These are the activations of a small neural network, seen along a few directions. Each row is one input.
Each table varies a few parts of the input and shows all the possible inputs, shuffled.
A made-up example of a description, with smaller parts first: values(2) and (point or line(11) or (line(4) and ring(8))).
Shared parts are said once, and a part with two or three values counts as separate values.

Other details of the inputs vary at random and push rows far along two fixed directions, the same in every table; ignore that.
To show where, the next rows are all for the same input, with only those details redrawn:
-17  -103  -20  -90  -5  222  -39  157  84  -279  591
425  174  -97  -63  320  -213  268  79  88  -147  -49
-118  -171  38  192  -292  118  -656  -88  -364  -32  70
318  102  -37  221  26  -313  -359  -168  -364  100  -569

A family of inputs:
x1: 202  -68  131  284  133  -290  -235  -166  -400  185  -631
x2: 184  207  -255  263  -89  -222  -274  -151  -365  231  -681
x3: -427  5  -89  -125  15  465  132  270  53  -343  321
x4: 283  333  100  -223  -122  -118  576  234  130  180  -202
x5: -354  -11  -151  299  -363  229  -593  -79  -279  169  -17
x6: -422  -52  192  178  -133  273  -638  -18  -356  -154  -130
x7: -145  -216  -146  -98  -78  391  172  191  5  -190  471
x8: -166  -71  41  241  -260  149  -699  -98  -307  24  81
x9: -267  -30  140  -332  29  -54  -147  368  230  10  589
x10: 170  271  71  322  116  -264  -364  -275  -221  260  -554
x11: 138  11  -79  2  301  -223  556  100  30  0  -154
x12: -145  -272  129  205  -221  201  -591  -96  -400  -3  20
x13: 212  -4  -147  -21  291  -112  549  122  13  1  -190
x14: 253  173  147  14  312  -315  422  -60  98  -113  -31
x15: 299  338  -67  48  409  -178  220  58  233  -18  -36
x16: -407  -59  253  -103  -239  7  -679  -67  -276  356  50
x17: 343  168  150  -227  -98  -102  506  119  333  135  -263
x18: -203  -104  144  -409  -270  293  110  68  295  3  420
x19: -59  62  390  -229  -296  238  127  270  169  -7  508
x20: 130  -54  194  303  145  -392  -217  -183  -378  182  -591
x21: 204  -115  -21  -3  261  -248  504  -74  239  -83  -194
x22: 146  333  -152  23  224  -98  503  -47  143  45  -122
x23: -116  -110  -239  -113  -151  302  105  198  42  -221  520
x24: -268  -78  250  258  -306  95  -533  -281  -327  31  98
x25: 180  346  -209  19  272  -87  410  12  195  76  -115
x26: 39  285  -112  -391  242  -252  405  143  143  302  -143
x27: -84  -392  -95  -105  -56  412  96  68  213  -241  405
x28: -372  -40  -82  -361  -113  19  -8  411  189  68  521
x29: -158  75  312  -378  -142  194  41  145  133  -8  549
x30: -196  -125  -160  -1  -42  366  -29  57  401  -139  480
x31: 183  268  -104  -17  168  -166  544  -76  83  -20  -105
x32: 276  -182  -96  -29  314  -94  478  -2  224  -49  -256
x33: -17  44  -56  199  73  -72  -283  -195  -211  3  -964
x34: 244  330  69  40  366  -172  354  -85  183  -18  -39
x35: -356  -204  42  288  -389  261  -540  -350  -125  122  -77
x36: 132  -3  202  306  81  -434  -197  -233  -372  148  -564
x37: -342  -363  120  253  -438  113  -459  -322  -209  20  -60
x38: 99  108  -62  -396  270  -238  334  25  349  257  -207
x39: 131  68  -112  -337  243  -406  227  217  399  154  -189
x40: 318  102  -37  221  26  -313  -359  -168  -364  100  -569
x41: -156  -353  -131  175  -426  210  -614  -181  -219  -13  -93
x42: -314  -221  7  -23  -99  180  257  130  28  -169  530
x43: 354  100  -268  -44  242  -91  307  -12  320  -79  -186
x44: -301  -115  10  -34  -165  203  254  58  48  -187  551
x45: 202  -166  -28  -5  327  -204  487  -23  237  -48  -220
x46: -264  70  91  -405  -294  274  182  185  94  48  482
x47: 242  169  -158  14  299  -69  338  -109  407  29  -180
x48: 137  16  10  275  -113  -256  -183  -461  -183  192  -722
- Changing only one part turns x30 into x15. The same change can be made to x43. Which row results? => x8
- What is each input in this table made of? => values(3) and (point or line(4) or ring(11))
- Which other rows does x6 become when the values(3) part takes its other values? List them by row number. => x3, x33

A family of inputs:
x49: -392  -1  -2  125  -359  410  -531  -43  -167  18  366
x50: -399  -132  269  121  -366  289  -454  -122  -169  52  403
x51: -99  102  -84  -275  -53  450  712  373  260  -335  813
x52: 302  239  128  -303  298  -253  501  217  347  -19  254
x53: 234  224  -52  74  116  -351  -253  -26  -318  199  -696
x54: 264  194  100  -78  368  -86  642  25  373  -186  168
x55: 331  201  -164  326  89  -202  -173  -271  -266  34  -717
x56: 275  403  -100  112  25  -344  -243  -146  -240  287  -637
x57: 380  118  -237  -4  430  20  505  130  298  -325  148
x58: 177  86  122  188  171  -472  -182  -157  -321  210  -624
x59: 377  -14  24  -10  428  -100  590  54  302  -296  192
x60: 244  144  -209  271  182  -319  -249  -143  -318  80  -662
x61: -272  -449  130  229  -238  258  -482  -103  -263  -173  398
x62: 245  13  51  270  176  -442  -172  -224  -321  113  -632
x63: -215  -174  -4  -498  126  270  503  388  530  -210  728
x64: 190  231  -194  -179  461  -105  453  258  253  -173  182
x65: 150  -31  -210  -195  390  -110  592  129  401  -143  55
x66: -304  -324  205  231  -339  331  -430  -190  -192  -173  356
x67: 62  22  -85  97  93  -383  -141  -142  -180  306  -773
x68: 174  119  -44  -450  260  -153  554  246  440  54  59
x69: 248  -92  -128  272  61  -262  -93  -272  -139  157  -809
x70: -455  -236  73  -112  -491  242  -513  49  -14  195  283
x71: -393  -298  314  -20  -310  181  -510  55  -245  -6  365
x72: -335  -37  17  -17  -407  264  -630  112  -156  67  399
x73: 144  131  -78  -264  68  7  919  169  271  -16  -27
x74: -400  -219  295  116  -576  333  -194  -25  -379  1  325
x75: 255  -105  -233  -143  392  -60  609  90  379  -190  55
x76: -502  -285  47  115  -433  415  -389  -143  3  32  203
x77: 249  305  -112  304  75  -210  -173  -239  -216  139  -718
x78: -268  -314  -132  231  -230  378  -559  -22  -261  -205  360
x79: -482  -192  60  -74  -489  291  -468  -50  -25  178  284
x80: -354  -222  325  -77  -372  163  -544  53  -210  72  402
x81: 275  300  -44  16  54  -373  -284  -28  -282  277  -663
x82: 234  24  -165  -146  300  9  677  6  459  -189  8
x83: -72  67  163  -371  110  198  470  258  468  -223  958
x84: 132  202  -49  118  -9  -287  -62  -269  -100  392  -806
- Changing only one part turns x67 into x64. The same change can be made to x79. Which row results? => x56
- What is each input in this table made of? => values(3) and (point or ring(11))
- Which other rows does x49 become when the values(3) part takes its other values? List them by row number. => x50, x84

A family of inputs:
x85: 223  90  -96  200  130  -281  -344  -54  -389  154  -660
x86: 516  417  -363  -41  464  -412  501  8  50  106  -752
x87: -194  -157  212  48  -79  351  -134  108  -61  -269  703
x88: -264  -114  72  54  -220  409  -18  49  -33  -235  654
x89: 60  -118  59  -254  428  -91  545  139  568  -218  492
x90: 143  192  -59  -169  266  160  697  141  344  -285  501
x91: 429  291  104  -39  591  -396  355  24  276  -146  105
x92: 338  106  163  261  55  -367  -306  -237  -403  43  -564
x93: -121  -157  224  69  -37  197  -239  53  -32  -210  700
x94: 236  208  66  338  -12  -323  -187  -257  -460  93  -687
x95: 222  90  -132  200  65  -277  -284  -71  -425  159  -660
x96: -533  -413  56  203  -592  439  -410  -102  -86  51  132
x97: 456  167  -98  16  371  -490  691  -113  62  58  -817
x98: 240  41  -153  -314  398  -8  444  324  339  -352  426
x99: 197  294  8  247  24  -187  -336  -362  -127  230  -659
x100: -379  -64  -201  -159  -121  504  -288  105  313  -116  561
x101: 551  773  287  -402  305  -747  563  141  91  476  -577
x102: -563  -361  42  83  -473  458  -549  -242  51  110  136
x103: 105  168  -294  -227  251  198  581  365  515  -249  415
x104: 41  -61  -67  207  -117  -193  -9  -311  -249  270  -821
x105: -231  -71  -234  212  -407  148  -733  -185  -304  220  -274
x106: 229  243  21  369  -94  -208  -194  -225  -265  173  -662
x107: -384  -340  -71  -79  -339  447  43  -50  265  -57  488
x108: -538  -470  56  164  -544  404  -365  -139  -230  24  169
x109: -764  -268  445  -350  -825  251  -515  110  -122  450  369
x110: 465  257  44  -22  423  -215  594  75  82  -175  5
x111: 205  215  -110  -180  225  150  626  94  479  -233  536
x112: -364  -169  -140  -87  -167  403  -125  233  -1  -278  609
x113: -113  -166  -3  260  -179  -83  -858  -98  -465  154  -221
x114: -299  -469  146  -109  -199  301  -39  52  99  -243  533
x115: 4  -266  167  401  -216  -346  -686  -392  -536  359  -827
x116: 384  255  -158  -151  630  -416  262  157  306  -84  -48
x117: -229  -104  -157  270  -355  93  -659  -123  -500  158  -361
x118: -344  -433  146  -46  -158  370  7  88  68  -175  527
x119: 315  -19  -21  -115  347  -197  737  55  211  -79  -173
x120: -35  413  41  -859  159  -48  632  641  567  116  702
- Changing only one part turns x118 into x85. The same change can be made to x102. Which row results? => x100
- What is each input in this table made of? => values(3) and (point or line(11))
- Start at x91 and move only the line(11) part, one step at a time. The first step leads to x93. Which rows follow, in order? => x92, x87, x110, x94, x88, x90, x106, x111, x99

A family of inputs:
x121: -111  -67  -90  157  -28  149  -325  -149  -58  -108  167
x122: -121  32  124  83  -212  107  -208  52  -204  -99  148
x123: -359  -168  45  -18  -201  152  -77  -11  28  131  -15
x124: -33  -54  105  2  -168  75  -300  128  -193  47  188
x125: -206  -113  134  -71  -207  78  -263  -40  81  46  52
x126: -141  -14  -36  123  -9  56  -320  -16  -206  -89  224
x127: -148  -507  207  167  -178  61  46  -187  -159  -95  81
x128: -189  -173  -202  148  -43  169  -222  -65  -116  -114  93
x129: -112  -2  -8  29  -243  171  -229  -115  -67  -50  113
x130: 348  186  -78  342  253  -301  -138  -260  -149  22  -654
x131: 245  174  139  -2  196  -453  -129  -28  -228  260  -686
x132: 160  -5  -175  -193  509  -164  554  174  446  -145  17
x133: 14  -88  -143  -392  217  174  521  285  386  -184  473
x134: -220  102  72  58  -202  132  -141  -33  -207  65  175
x135: -121  -33  43  211  1  86  -305  15  -195  -156  200
x136: -44  -68  32  33  -302  123  -263  -30  13  34  119
x137: -225  -18  58  -26  -234  138  -184  -126  24  166  108
x138: -204  -123  -57  88  -295  201  -77  -1  -40  121  48
x139: 128  118  9  -307  97  52  480  359  354  -188  616
x140: -167  -153  150  -64  -93  124  -305  -20  26  39  62
x141: 321  33  -231  253  173  -361  -85  -124  -145  165  -707
x142: 418  228  -226  -301  375  -358  735  120  336  23  -343
x143: 26  -65  -203  -61  341  222  516  213  376  -417  501
x144: -126  -15  58  99  -280  182  -179  -86  19  130  122
x145: 176  315  105  320  -24  -311  -149  -206  -422  251  -739
x146: 299  137  -118  136  234  -421  -190  -247  -78  208  -640
x147: -313  -10  212  -44  -169  40  -173  38  -60  161  113
x148: -202  -179  51  55  6  57  -358  -75  88  -13  108
x149: -102  13  63  -3  -111  123  -264  41  -271  -37  181
x150: -141  53  47  -8  -225  76  -224  21  -216  -30  171
x151: 157  55  -46  15  48  -382  13  -98  -82  236  -818
x152: 392  143  -108  -273  533  -312  691  170  342  -7  -381
x153: 363  62  -133  128  73  -298  -27  -68  -209  220  -758
x154: -71  69  -172  -212  137  268  676  165  362  -199  474
x155: -92  -23  70  120  -230  201  -215  -84  -55  -119  90
x156: 66  74  25  -424  257  58  431  339  302  -157  610
x157: -189  -109  -121  19  -259  190  -126  -29  -125  -56  39
x158: 271  261  20  -29  35  -501  -90  -79  -238  292  -650
x159: 386  321  -162  -27  419  -182  859  53  269  -68  -345
x160: -82  -6  140  86  -98  152  -246  72  -256  -106  158
x161: -4  -109  49  40  -187  169  -306  -9  -44  27  129
x162: -155  39  113  62  -262  87  -174  50  -130  150  181
x163: -191  48  18  93  -220  227  -146  -168  -58  44  117
x164: -36  69  110  -406  187  8  471  343  418  -173  543
x165: -98  -352  379  145  -145  -54  -49  -139  -250  -70  212
x166: 47  -19  -183  -275  230  260  561  240  303  -301  482
x167: -42  -136  -50  165  -83  101  -361  -65  20  -27  174
x168: -53  -61  85  123  -117  246  -253  -63  -108  -125  101
x169: -173  -84  4  4  -20  -33  -359  29  -122  30  217
x170: -284  -63  159  -9  -186  134  -179  -96  87  140  57
x171: -105  -110  49  -84  -141  128  -311  -50  -39  64  114
x172: -105  3  -133  -332  122  182  639  207  444  -81  464
x173: -231  -127  105  21  25  -35  -352  58  -58  7  165
x174: -132  -166  -28  112  -132  263  -150  22  -166  -129  27
x175: 374  -129  256  276  112  -441  120  -416  -204  108  -647
x176: 270  302  28  278  65  -224  43  -278  -148  173  -704
x177: 372  235  -59  130  146  -268  -92  -236  -225  142  -681
x178: -72  -82  5  129  -64  7  -356  70  -128  -7  232
x179: -254  35  113  -62  -217  43  -179  9  -124  186  165
x180: -24  -115  -241  -267  318  106  462  227  448  -236  517
x181: 521  231  -227  -179  333  -318  744  161  333  -13  -331
x182: -145  -70  33  -91  -256  81  -268  -70  18  71  104
x183: 468  274  -188  -92  400  -240  785  106  263  -162  -354
- What is each input in this table made of? => values(3) and (point or (line(4) and line(5)))
- Changing only the values(3) part turns x183 into x122. The same change can be made to x151. Which row results? => x164
- Which other rows does x143 become when the values(3) part takes its other values? List them by row number. => x130, x135
- Start at x143 and move only the line(5) part, one step at a time. The first step leads to x128. Which rows follow, in order? => x141, x180, x132
- Start at x178 and move only the line(4) part, one step at a time. The first step leads to x124. Which rows follow, in order? => x139, x162
- Which other rows does x160 become when the values(3) part takes its other values? List them by row number. => x168, x174
